Each row below holds a small network's activations on one input, seen along a few directions.
In each table, some parts of the input vary, and every possible input appears once, in random order.
A made-up example of a description, with smaller parts first: one of 5 places around a ring, together with either a single point or one of 11 places along a line or (one of 2 separate values, together with one of 6 places along a line).
Shared parts are said once, and a part with two or three values counts as separate values.
In the rows, zero is written as 128.

Other details of the inputs shift rows strongly along two fixed directions, in all tables alike. That doesn't count.

Table:
row 1: [114, 179, 119,  92, 123,  48, 116, 169, 178, 170, 132, 139, 112, 180, 126,
 118, 101]
row 2: [138,  66, 169, 119, 132, 131, 133, 108, 125, 145, 132, 129,  93, 135, 139,
 122, 138]
row 3: [130, 151, 107, 148, 135, 163, 159, 119, 101, 121,  94, 111, 149,  98, 135,
 129, 126]
row 4: [144,  67, 171, 126, 129, 130, 122, 105, 127, 147, 134, 127,  93, 136, 138,
 121, 135]
row 5: [ 94, 156, 118,  89, 127,  50,  84, 165, 186, 137, 177, 147, 132, 185, 109,
 127, 120]
row 6: [109, 182, 128,  88, 126,  49, 114, 162, 173, 167, 146, 126, 113, 188, 133,
 117, 111]
row 7: [157,  69, 169, 131, 116, 131, 121,  95, 123, 159, 131, 143,  90, 127, 142,
 119, 124]
row 8: [152,  65, 157, 117, 133, 135, 140, 114, 129, 156, 125, 150,  83, 126, 131,
 114, 125]
row 9: [154,  62, 178, 135, 103, 134, 105, 105, 124, 133, 160, 168,  95, 132, 127,
 113, 144]
row 10: [160,  71, 164, 130, 119, 133, 129,  99, 124, 163, 123, 148,  87, 127, 136,
 109, 121]
row 11: [132, 140, 106, 147, 140, 166, 146, 125, 111, 110, 100, 109, 145,  93, 121,
 138, 125]
row 12: [134, 143, 103, 147, 144, 170, 151, 126, 109, 113,  99, 107, 146,  96, 123,
 132, 128]
row 13: [127, 137, 109, 139, 144, 166, 153, 125, 106, 109, 106, 105, 146,  96, 130,
 143, 133]
row 14: [114, 180, 122,  93, 125,  47, 113, 166, 175, 169, 140, 132, 115, 184, 134,
 121, 106]
row 15: [155,  73, 163, 132, 115, 128, 130, 101, 117, 162, 120, 147,  88, 124, 138,
 109, 123]
row 16: [115, 121, 122, 152, 125, 159, 121,  97, 106,  91, 135, 126, 166, 101, 123,
 139, 141]
row 17: [105, 219,  84, 137, 140, 133, 139, 146, 122, 107, 110,  82, 174, 123, 125,
 140, 125]
row 18: [155,  53, 158, 127, 110, 138,  98, 108, 130, 125, 155, 164, 105, 130, 127,
 128, 133]
row 19: [129, 127, 121, 151, 125, 170, 124, 131, 108,  88, 139, 129, 149, 103, 116,
 135, 149]
row 20: [154,  66, 162, 126, 127, 134, 123, 107, 128, 152, 134, 140,  91, 126, 136,
 122, 126]
row 21: [109, 177, 131,  99, 127,  47, 104, 163, 176, 162, 143, 117, 118, 194, 130,
 121, 113]
row 22: [160,  56, 167, 133, 101, 134,  98,  95, 126, 130, 151, 167, 106, 130, 133,
 125, 131]
row 23: [102, 206,  70, 129, 149, 133, 157, 168, 123, 108,  96,  96, 164, 114, 119,
 138, 124]
row 24: [ 91, 167, 121,  93, 120,  43,  95, 156, 179, 140, 169, 149, 137, 186, 121,
 123, 118]
row 25: [111, 217,  76, 141, 137, 132, 141, 152, 128, 110,  96,  96, 172, 115, 118,
 141, 116]
row 26: [149,  64, 158, 118, 128, 134, 136, 112, 129, 151, 125, 150,  84, 121, 130,
 121, 123]
row 27: [130, 135, 109, 152, 117, 162, 128, 116, 103,  88, 123, 131, 166, 103, 132,
 143, 135]
row 28: [103, 210,  80, 132, 150, 137, 140, 155, 127, 102, 114,  81, 171, 121, 120,
 142, 127]
row 29: [140,  75, 175, 128, 119, 124, 131,  96, 119, 155, 129, 131,  97, 137, 150,
 117, 133]
row 30: [106, 166, 123,  89, 124,  60,  98, 189, 179, 134, 172, 154, 115, 187, 109,
 122, 128]
row 31: [132, 138, 108, 148, 139, 165, 151, 126, 101, 115,  98, 108, 142,  93, 126,
 130, 129]
row 32: [128, 146, 110, 151, 129, 161, 160, 117,  92, 122,  92, 111, 145,  93, 138,
 127, 128]
row 33: [104, 117, 112, 138, 137, 164, 132, 113, 108,  86, 138, 126, 163,  99, 118,
 143, 144]
row 34: [128, 122, 107, 140, 128, 169, 128, 127, 109,  84, 129, 132, 158, 102, 122,
 148, 138]
row 35: [120, 142, 112, 136, 146, 167, 155, 123, 104, 105, 112,  98, 145, 101, 129,
 138, 138]
row 36: [124, 142, 121, 154, 119, 163, 135, 124, 101,  91, 132, 132, 155, 105, 127,
 131, 147]
Each input here is: one of 4 places along a line, together with either one of 3 separate values or one of 6 places along a line.
The inputs of row 26 and row 11 match in every part but the place on the line of 4. If row 2 is changed in the same way as row 26 into row 11, which row does it become?
> row 4
Which other rows does row 30 become when the choice among 3 separate values takes its other values? List them by row number.
> row 33, row 34
Start at row 8 and move only the place on the line of 4, one step at a time. The first step leads to row 12. Which rows follow, in order?
> row 10, row 3

Table:
row 37: [176,  66, 155, 133, 138, 152, 170, 101, 109, 187,  78, 128,  64, 104, 147,
 104, 112]
row 38: [131, 147, 154,  96, 133,  62, 144, 138, 156, 206, 105, 107,  74, 171, 151,
 109, 101]
row 39: [118, 121, 117, 159, 144, 199, 146,  95,  92,  83, 115,  86, 158,  84, 128,
 146, 152]
row 40: [146, 131, 103, 166, 117, 195, 142, 103,  88,  86, 105, 130, 165,  73, 129,
 143, 135]
row 41: [ 92, 235,  73, 137, 128, 109, 122, 147, 134,  99, 124,  95, 196, 137, 131,
 146, 124]
row 42: [143,  54, 174, 137, 119, 152, 122,  89, 105, 124, 142, 136, 109, 123, 142,
 125, 146]
row 43: [160,  49, 164, 134, 118, 160, 123, 113, 111, 123, 138, 158,  99, 113, 127,
 125, 139]
row 44: [105, 116, 115, 150, 147, 194, 159, 101,  91,  82, 119, 100, 160,  80, 130,
 143, 158]
row 45: [118, 109, 139,  74, 136,  66, 109, 174, 174, 154, 166, 166,  88, 176, 108,
 117, 118]
row 46: [100, 218,  59, 128, 137, 112, 126, 175, 149,  96, 114, 117, 180, 127, 107,
 147, 115]
row 47: [140, 138, 152, 106, 102,  60,  90, 160, 168, 163, 161, 179,  99, 180, 117,
 108, 109]
row 48: [150,  70, 179, 153, 101, 148, 117,  74,  98, 134, 141, 148, 116, 117, 143,
 113, 140]
row 49: [114, 122, 147, 100, 121,  58,  95, 134, 166, 160, 157, 145, 115, 177, 130,
 121, 115]
row 50: [100, 218,  60, 120, 151, 124, 127, 188, 150,  93, 125,  97, 169, 129, 102,
 147, 127]
What is each input in this table made of?
> one of 2 separate values, together with either a single point or one of 6 places along a line
Start at row 48 and move only the place on the line of 6, one step at a time. The first step leads to row 41. Which rows follow, in order?
> row 49, row 42, row 39, row 44

Table:
row 51: [150,  51, 179, 119, 118, 122, 120, 102, 130, 157, 143, 154,  80, 138, 137,
 114, 131]
row 52: [149,  51, 179, 120, 115, 121, 112,  97, 132, 154, 150, 156,  85, 138, 135,
 115, 131]
row 53: [122, 130, 129, 134, 131, 136, 133, 122, 119, 122, 126, 118, 136, 123, 131,
 130, 134]
row 54: [136, 144, 123, 139, 137, 143, 158, 118, 110, 147,  88, 100, 123, 111, 140,
 124, 118]
row 55: [133, 129, 119, 136, 125, 140, 128, 131, 123, 119, 123, 134, 135, 118, 123,
 130, 128]
row 56: [110, 170, 119,  84, 132,  48, 106, 181, 185, 159, 151, 138, 109, 188, 118,
 121, 111]
row 57: [137, 144, 123, 134, 135, 136, 155, 121, 116, 150,  93, 107, 122, 116, 140,
 123, 116]
row 58: [124, 127, 124, 132, 128, 137, 129, 122, 122, 117, 128, 126, 138, 121, 129,
 134, 131]
row 59: [128, 130, 125, 132, 131, 140, 135, 128, 121, 121, 125, 123, 131, 120, 127,
 128, 132]
row 60: [129, 131, 124, 137, 122, 137, 126, 124, 121, 118, 127, 132, 139, 120, 128,
 131, 130]
row 61: [150,  68, 167, 136, 109, 136, 113,  95, 119, 137, 144, 154, 104, 126, 135,
 119, 134]
row 62: [145,  58, 153, 159, 127, 195, 145,  73,  81, 111, 117, 127, 126,  78, 138,
 130, 145]
row 63: [110, 171, 118,  86, 129,  48, 104, 177, 185, 157, 154, 142, 113, 187, 116,
 119, 111]
row 64: [150,  59, 160, 126, 121, 140, 123, 105, 123, 140, 137, 152,  97, 122, 131,
 121, 130]
row 65: [ 97, 208,  66, 162, 144, 179, 152, 133,  93,  66, 100,  80, 209,  85, 124,
 155, 139]
row 66: [125, 130, 128, 136, 125, 137, 122, 119, 122, 115, 134, 124, 142, 123, 130,
 133, 134]
row 67: [114, 169, 102, 143, 127, 139, 130, 132, 117, 102, 121, 114, 165, 116, 126,
 137, 132]
row 68: [124, 127, 123, 131, 133, 137, 133, 124, 123, 121, 124, 124, 134, 119, 127,
 132, 129]
row 69: [111, 168, 115,  84, 132,  48, 105, 181, 188, 159, 149, 141, 110, 187, 115,
 121, 108]
row 70: [ 94, 231,  68, 120, 143, 107, 131, 180, 147, 102, 121,  99, 176, 141, 115,
 144, 122]
row 71: [131, 123, 129, 131, 134, 143, 138, 128, 119, 124, 122, 121, 125, 119, 128,
 129, 133]
row 72: [126, 132, 130, 136, 128, 138, 128, 122, 120, 120, 128, 119, 136, 124, 130,
 130, 134]
row 73: [131, 132, 122, 137, 122, 139, 126, 127, 121, 117, 129, 135, 137, 119, 125,
 129, 130]
row 74: [130, 127, 122, 131, 135, 141, 136, 133, 123, 123, 119, 122, 128, 119, 125,
 130, 130]
row 75: [138,  88, 161, 101, 116,  85, 104, 130, 157, 160, 158, 162,  88, 164, 128,
 114, 122]
row 76: [133, 131, 118, 144, 127, 158, 136, 124, 109, 109, 119, 125, 142, 105, 127,
 134, 134]
What is each input in this table made of?
> either one of 2 separate values or (one of 4 places along a line, together with one of 6 places along a line)
Which of the alternatives is row 54?
> one of 2 separate values
Start at row 74 and move only the place on the line of 4, one step at a time. The first step leads to row 69. Which rows follow, in order?
> row 64, row 55
Start at row 73 and move only the place on the line of 4, one step at a time. The first step leads to row 75. Which rows follow, in order?
> row 63, row 59
